Each row below holds a small network's activations on one input, seen along a few directions.
In each table, some parts of the input vary, and every possible input appears once, in random order.
Descriptions start from the smaller parts, as in this example, which fits no table here: one of 2 separate values, together with either a single point or one of 9 places around a ring or (one of 6 places along a line, together with one of 8 places around a ring).
Shared parts are said once, and a part with two or three values counts as separate values.
In the rows, zero is written as 128.

Other details of the inputs vary at random and push rows far along two fixed directions, the same in every table; ignore that.

Rows:
row 1: [113 133 105 173 118 127 138 118 123 118 134 121 151 112 171]
row 2: [186  60 181  90 134 135 186  96 223 116 106 127  53 107 106]
row 3: [ 84 162 146 105  90  66  78 154 100 130 189 177 157 204 141]
row 4: [126 139 102 163 144 121 104 157  83 163 145  88 135 160 163]
row 5: [150 112 151 131 139 120 108 183  90 154 122 121  99 123 110]
row 6: [171  89 143  94 102 150 185  88 213 112 107 151  68  88  99]
row 7: [150 164  94 165 141 146 124 170  76 152 113  92 126  73 121]
row 8: [ 65 187  96  68  45  80 122  63 130  64 172 200 197 157  92]
row 9: [148  92 176  51 158 142 158  74 211 125 107 103  89 155 123]
row 10: [117 133 121 147 133 162  96 166  71 130  89 146 152 107  93]
row 11: [109 138 102 154 167 152 120 117 102 145 106  95 169 105 145]
row 12: [122 102 163 135 157 146 101 163  92 136  97 120 131 127  92]
row 13: [131 143 107 170 115 144 150 141 124 107 119 124 135  79 125]
row 14: [154  95 133 111 142 131 186  62 227 117 138 102  80 141 158]
row 15: [ 78 141 162  94  53  57 107 106 162  72 199 213 165 218 147]
row 16: [149 134 114 133 113 141 109 166  86 152 121 147 112 102 104]
row 17: [115 130 117 149 187 148 117 132 105 136 114  89 150 154 153]
row 18: [137 152  93 172 164 136 118 149  86 175 125  88 135  92 160]
Description of these inputs: one of 3 separate values, together with one of 6 places around a ring.
Changing only the choice among 3 separate values turns row 13 into row 7. The same change can be made to row 1. Which row results? -> row 18
Which other rows does row 16 become when the choice among 3 separate values takes its other values? List them by row number. -> row 6, row 10
Which other rows does row 8 become when the place on the ring of 6 takes its other values? List them by row number. -> row 9, row 10, row 11, row 12, row 17

Rows:
row 19: [140 131 113 110 117 125 171  70 187 133 139 112 117 125 165]
row 20: [182  90 159 149 202 188 143 152 129 160  54  58  89  76 121]
row 21: [186  65 160  63 165 149 172  79 209 156 100  89  53 122 113]
row 22: [157 107 142 232 186 177 104 225  56 157  72  88 116  63 120]
row 23: [122 157  88 133 108 103 142  96 126 124 157 128 147 139 172]
row 24: [ 62 168 140 154 101  74  55 189  50 109 189 171 195 200 129]
row 25: [126 114 133  61  83 101 179  32 227  93 166 149 104 167 157]
row 26: [ 80 163  91 130  99 105 105 102  96 128 160 159 183 150 138]
row 27: [109 159 111 112 105 122 131 101 120 122 133 140 168 114 129]
row 28: [102 141 152 140 122 112  74 184  59 130 133 153 171 149 120]
row 29: [ 85 165 110 154 110 115  87 151  66 117 128 145 193 128 132]
row 30: [ 89 149 129  91  81 104 119  94 129  87 151 172 169 150 125]
row 31: [ 94 142 149  66  26  48 120 100 143  77 195 240 154 180  97]
row 32: [ 84 137 114 161 134 121  79 154  70 127 143 158 178 160 136]
row 33: [131 123 161  55  61  77 140  93 181  98 163 204 102 146  99]
row 34: [127 117 125 197 169 149 104 180  98 143 118 105 141 131 172]
row 35: [192  86 176  99 189 171 144 141 165 166  65  73  58  79 117]
row 36: [202  74 151 107 179 189 185 131 186 163  64  73  38  85  95]
row 37: [ 61 174 126 118  39  70  63 167  59  95 195 234 196 207  98]
row 38: [114 142 111 138  85 109 132 120 126 104 134 159 146 105 117]
row 39: [156  98 149 131 147 133 149 111 169 134 121 104  95 144 155]
row 40: [193  73 161 133 171 167 176 146 164 152  72  87  54  65 105]
row 41: [164 117  92  85 146 141 180  52 175 144 113  88  95  98 134]
row 42: [ 93 148 119 210 174 150  83 197  60 132 124  86 159 122 149]
row 43: [145 119 159 154 187 145 100 187 114 158 113  79  98 122 133]
row 44: [123 132 141 198 185 146  92 192  76 142 113  82 137 131 136]
row 45: [135 105 136 175 182 158 100 164  83 158  97  95 126 125 130]
row 46: [ 97 143 137  35  68  65 158  35 219  66 193 189 141 201 120]
row 47: [143 110 155 154 156 131 101 176 118 157 128 108 104 140 162]
row 48: [ 80 144 138 122 104  87  59 159  72 129 168 185 164 186 128]
row 49: [174  77 163  63 131 119 196  63 235 131 128 111  57 151 144]
row 50: [167 115 103 177 175 196 139 165 117 162  65  63  97  61 116]
row 51: [132 154  93  67  49  81 178  45 175  87 166 179 132 115 114]
row 52: [120 118 147 166 136 115  92 182  90 144 146 126 139 162 158]
row 53: [ 75 156 112 203  96 121  77 195  36 105 148 171 187 117 128]
row 54: [116 161  84 204 139 171  98 193  48 153 113 110 165  88 124]
row 55: [154 111 111 224 201 181 118 190  95 176  80  40 118  81 177]
row 56: [140  97 123 134 170 167 140 110 144 146  99  85 102 106 135]
row 57: [136 129 126  36  99  95 192  15 251  94 151 123  98 149 123]
row 58: [177 101 136 174 184 195 133 177 113 160  67  75  84  85 106]
row 59: [ 53 168  92 117  67  72  86 100  91 100 181 195 204 187 134]
row 60: [151 115 122 137 145 168 139 142 140 131 100 122 107 108 108]
row 61: [146 137 115 140 171 156 159 111 155 148 114  63 113  92 140]
row 62: [168 131 108  47 117 127 197  32 199 118 113 108 101  92 124]
row 63: [193 120  90  79 132 163 205  58 200 137  96  85  65  72 110]
row 64: [116 130 123 216 147 149  89 214  52 130 110 140 158  91 124]
row 65: [ 74 139 127 177 135 110  58 196  26 143 145 157 181 173 131]
row 66: [ 70 175 131 144  74  91  49 198  40 116 171 212 178 181 107]
row 67: [152 107 149  55 123 131 171  61 206 107 114 139 108 125 114]
row 68: [100 134 155  27  64  54 158  50 206  79 194 184 127 211 110]
row 69: [167 118 113 140 136 161 175 111 159 142  99  99 100  50 120]
row 70: [135 157 100  49  98  89 188  24 207  97 165 124 115 140 132]
row 71: [ 96 140 152 110 104  99 104 144  91 115 139 170 163 162 114]
row 72: [128 129 112 160 135 171 121 157 104 130 107 115 124 104 115]
Changing only one part turns row 28 into row 20. The same change can be made to row 31. Which row results? -> row 22
What is each input in this table made of? -> one of 6 places along a line, together with one of 9 places along a line
Which other rows does row 26 become when the place on the line of 9 takes its other values? List them by row number. -> row 21, row 32, row 41, row 45, row 48, row 56, row 59, row 65
Which other rows does row 57 become when the place on the line of 6 takes its other values? List them by row number. -> row 29, row 38, row 50, row 55, row 59
Start at row 47 and move only the place on the line of 6, one step at a time. The first step leads to row 43. Which rows follow, in order? -> row 48, row 35, row 66, row 33

Rows:
row 73: [ 50 165 115 131 103  76  75 128  85 107 186 171 200 208 144]
row 74: [153 119 125 195 163 174 121 187  92 140  80 102 117  63 113]
row 75: [128 122 131  59  71 113 168  56 191  81 137 178 118 132  92]
row 76: [120 145  93 204 183 184  99 188  49 160  83  72 161  74 127]
row 77: [114 133 112  77  90 105 169  36 194  90 153 145 137 145 148]
row 78: [ 51 184  85 184 126 111  60 164  24 128 156 139 223 155 156]
row 79: [183 106 108 171 187 177 167 133 147 170  85  42  79  58 163]
row 80: [139 153  91 214 186 178 101 208  35 174  83  65 148  68 135]
row 81: [ 91 165 107 136  59  92 101 150  79 100 166 202 167 138 108]
row 82: [160 110 114 132 148 177 180  95 171 127  84  86 102  72 122]
row 83: [131 107 130 185 203 168 114 161 104 156  97  69 126 124 153]
row 84: [ 98 143 159  12  53  46 134  58 191  89 199 206 129 225 119]
row 85: [137 122 143 152 125 125  94 190  74 152 125 147 120 126 114]
row 86: [132 137 100 246 186 169 105 205  58 159 102  65 146  68 173]
row 87: [147 113 126 133 152 171 137 131 124 133  87 113 115  88 101]
row 88: [114 117 150 201 204 168  62 232  47 170  96  79 141 132 138]
row 89: [119 107 170  18  80  86 156  37 229  86 167 186 110 205 116]
row 90: [169 104 133  37 104  97 197  25 249 124 157 128  62 159 139]
row 91: [ 65 191  85 135  29  72 106 120  83  87 192 216 200 159 128]
row 92: [168  87 147 102 149 133 186  74 223 123 118  89  74 126 148]
row 93: [156 106 144  19 126 106 191  12 248 120 143 106  78 164 129]
row 94: [165 126 115  37 117 138 200  23 223 121 112 105  92 102 104]
row 95: [164 120 118  42  74 111 180  57 205 113 138 160  80 118  94]
row 96: [117 130 155  87 113 106 104 131 113 125 136 159 136 155  96]
row 97: [131 103 153 183 180 171  83 211  58 156  82 112 136 108 113]
row 98: [176  65 174 146 205 185 143 155 169 155  69  63  67 105 135]
row 99: [117 151  96 236 154 165 100 204  48 138 100 103 169  74 139]
row 100: [147 117 114  52 104 140 197  20 223 105 117 132 108 111 107]
row 101: [119 123 134 110 100  90 151  88 180 101 171 149 121 161 150]
row 102: [125 147 113 201 180 174  74 222  19 163  84  87 153  80 108]
row 103: [ 92 151 102 112 106 109 127  77 133 108 152 146 171 152 150]
row 104: [ 63 173 136 144  83  72  42 202   9 118 175 206 205 188 111]
row 105: [180 119 108 145 206 174 157 125 137 178  79  31  88  70 157]
row 106: [ 51 177 108 192  81  66  57 182  35 111 201 188 208 198 163]
row 107: [119 142 106 151 123 122 137 110 135 116 135 121 148 118 161]
row 108: [ 94 166 100  88  28  76 156  65 165  71 186 208 166 148 122]
row 109: [125 134 117 158 161 165 104 168  80 143  90 107 136  89  99]
row 110: [ 54 161 149 127  43  49  73 153  95  78 215 234 191 219 138]
row 111: [ 59 195 103 105  42  60  75 139  50  88 192 226 209 181 100]
row 112: [157  91 166 191 193 169 110 205 116 154  87  78  98 108 144]
row 113: [ 82 179  80 129  67  75 100 116  90 114 190 174 186 167 161]
row 114: [ 71 184  92 159 121 103  76 144  49 128 159 132 204 152 153]
row 115: [193  76 176  70 192 165 170  97 213 160  85  56  42 117 119]
row 116: [138 102 169  64  79  95 156  84 192  94 142 182 103 149 100]
row 117: [116 135 147 103  91  87 103 134 131 125 172 173 124 185 134]
row 118: [181  68 148 119 192 172 188  86 213 143  85  51  59 105 147]
row 119: [ 96 132 148 118 120 113  85 159  87 127 133 165 156 155 100]
row 120: [121 143 114 234 149 160  83 235  29 139 106 124 155  73 120]
row 121: [141 122 131  67 129  99 160  69 184 127 153 115 105 167 138]
row 122: [208  62 173 108 182 170 183 122 215 164  84  64  21  95 132]
row 123: [102 119 158  89  77  94 117 113 138  92 149 200 145 169 102]
row 124: [180  82 164 191 188 180 128 208 108 165  72  81  79  62 120]
row 125: [215  60 172  83 157 162 193 105 216 156  78  92  23  78 104]
row 126: [185 119  98 131 148 170 177 113 159 159  92  79  78  62 125]
What is each input in this table made of? -> one of 6 places around a ring, together with one of 9 places around a ring
Changing only the place on the ring of 6 turns row 90 into row 95. The same change can be made to row 92. Which row results? -> row 74
Changing only the place on the ring of 6 turns row 122 into row 79. The same change can be made to row 110. Which row results? -> row 86
Which other rows does row 75 become when the place on the ring of 6 takes its other values? List them by row number. -> row 77, row 82, row 98, row 118, row 123
Which other rows does row 125 become when the place on the ring of 9 takes its other values? List them by row number. -> row 85, row 96, row 97, row 104, row 116, row 119, row 123, row 124

Rows:
row 127: [162 126 146 152 179 182 105 197 124 169 103  83  90 135 122]
row 128: [ 85 126 133 129  68  83 122  98 157  77 176 184 142 192 157]
row 129: [137 120 131  57 117 131 143  85 171 137 123 137  92 140  68]
row 130: [104 139 152 177 161 138  78 183  93 133 110  95 167 115 177]
row 131: [ 83 149 114 153 145 111  73 160  76 150 147 118 162 189 138]
row 132: [167 126  95 142 180 189 148 138 116 179  69  52  97  84 101]
row 133: [122 159 114 155 131 156  74 202  85 147 129 139 126 127  96]
row 134: [146 133 103 159 212 158 130 129  88 168  96  49 122  93 143]
row 135: [112 153  97 143  71  66  94 136  54 160 185 186 166 146 184]
row 136: [156 138  99 147 189 163 133 140  77 158  73  66 126  79 110]
row 137: [ 86 140  86 164 110 150  99 141  60 136 114 144 187 127 119]
row 138: [102 140 165  98  80  56 133 128 140  85 190 179 149 182 104]
row 139: [132 136 100  81 132 130 161  57 176 148 141  98 108 147 125]
row 140: [134 115 115  87  72 113 193  25 228  86 160 155  96 141 148]
row 141: [173  98 136 167 142 139  90 209  47 198  94 136  98  69 133]
row 142: [ 81 165 124 111 112  89  75 139  52 109 149 180 176 157  85]
row 143: [114 154 177  39  92  77 142  97 171  95 163 158 129 171 114]
row 144: [ 88 119 116 123  95 101 122 106 154 100 170 187 148 200 154]
row 145: [111 167 104 130  79  79 147 127 113  93 166 155 161 121 103]
row 146: [191  83 141 114 169 148 181 103 220 134 115  57  33 121 140]
row 147: [151 146  88 203 147 166 125 196  70 139 107  85 116  87 118]
row 148: [ 88 171 119 169 124 130  91 151  83 123 137 121 193 107 173]
row 149: [131 118 159  71  56  55 110 121 112 141 177 218 131 183 146]
row 150: [ 90 191 111 155 136 108 102 161  69 130 155 106 174 117 159]
row 151: [124 148 122 100  58  90 174  64 183  77 143 181 152 118 115]
row 152: [125  80 159  69 121 140 149  74 180 128 117 142 113 166 110]
row 153: [111 147 117 223 144 130 117 162  90 126 130 115 172  95 163]
row 154: [144 114 133 152 219 143 111 147  96 162  91  53 115 124 145]
row 155: [139 147 132  34  65 115 180  33 218  87 123 152 132 103 122]
row 156: [ 98 133 175 117  74  76 127 116 151  78 164 199 164 174 122]
row 157: [184 138 128  65 149 149 201  85 196 134  86  65  74  59 113]
row 158: [135 116 151 205 156 153 108 199  90 130  88 124 134  64 108]
row 159: [111 123 156 105  87  70 150  72 202  81 163 168 140 163 150]
row 160: [101 166  88 190 114 116 104 163  75 118 176 125 150 145 148]
row 161: [113 131 143 156 168 149  82 190  65 166 114 104 140 167 108]
row 162: [144 133 152 155 205 145 120 179 116 157  97  40 105  96 161]
row 163: [177  95  91 182 179 215 166 154 131 161  59  81  91  65 126]
row 164: [ 96 187  85  97  75 101 115  94 151 116 197 164 150 182 142]
row 165: [118 107 155 204 139 156  99 200  81 123 114 133 130 139 138]
row 166: [174 103 107 190 153 197 165 149 132 138  66  79  86  57 130]
row 167: [ 95 174 142 132 122 109  84 190  62 118 137 144 159 109 102]
row 168: [176  82 121  94 184 170 185  43 197 139  86  67  96  78 150]
row 169: [162 107 167  98 148 169 143 124 174 129  75 104  96  56 108]
row 170: [154  58 141  85 167 161 171  57 217 149  93  77  77 131 142]
row 171: [ 90 124  94 145 128 143 119  99 109 142 136 125 164 138 148]
row 172: [ 80 135 130 126 108 112  71 136  62  98 133 192 193 137 103]
row 173: [113 136 150 141 173 123  85 168  54 141 117 117 154 160 114]
row 174: [125 123 129 157 110  75  77 175  59 173 157 161 142 154 189]
row 175: [ 95 117 139 123  94 119 117 138 127 104 156 200 150 197 124]
row 176: [106 146 136 170 118  98 100 197  69 111 152 150 151 108  88]
row 177: [175  88 159  73 144  95 205  65 250 113 141  84  59 123 129]
row 178: [114 154 117 127 127 120  94 148 140 135 161 126 127 182 150]
row 179: [186  76 102 162 201 211 192 110 188 167  77  58  61  74 154]
row 180: [109 105 141  55 112  88 139  36 186  89 148 159 149 175 148]
row 181: [153  90 139 193 156 187 126 181 112 135  79 109  85  70 109]
row 182: [184  64 134 100 155 190 186 100 210 138  79 123  47  87  93]
row 183: [159 132 104  57  40  72 157  71 142 141 155 197 117 125 140]
row 184: [ 95 118 158  96 113 104  99 107 107  96 141 180 180 178 124]
row 185: [119 133 106  62  85 110 153  39 155  87 129 171 165 131 115]
row 186: [ 93 147 174 148 123 128  74 186  81 117 124 144 182 139 144]
row 187: [108 148 119 169 106 121  87 197  67 110 152 157 131 133  92]
row 188: [132  84 131 141 162 185 119 141 114 157  77 110 112  90  94]
row 189: [188  85 167  61 126 134 195  83 235 112 131 107  35 146 103]
row 190: [129 179  82 128 100 144 114 144 117 134 139 135 138 134 113]
row 191: [142 133 119 105 116  90 187  73 190 110 167 110 109 115 131]
Changing only one part turns row 179 into row 144. The same change can be made to row 139. Which row results? -> row 131
Changing only one part turns row 158 into row 159. The same change can be made to row 142. Which row results? -> row 154
What is each input in this table made of? -> one of 5 places around a ring, together with either a single point or (one of 2 separate values, together with one of 6 places around a ring)
Which other rows does row 177 become when the choice among 2 separate values takes its other values? List them by row number. -> row 159
Which other rows does row 152 become when the place on the ring of 6 takes its other values? List them by row number. -> row 156, row 165, row 175, row 184, row 186
Which other rows does row 163 become when the choice among 2 separate values takes its other values? List them by row number. -> row 190
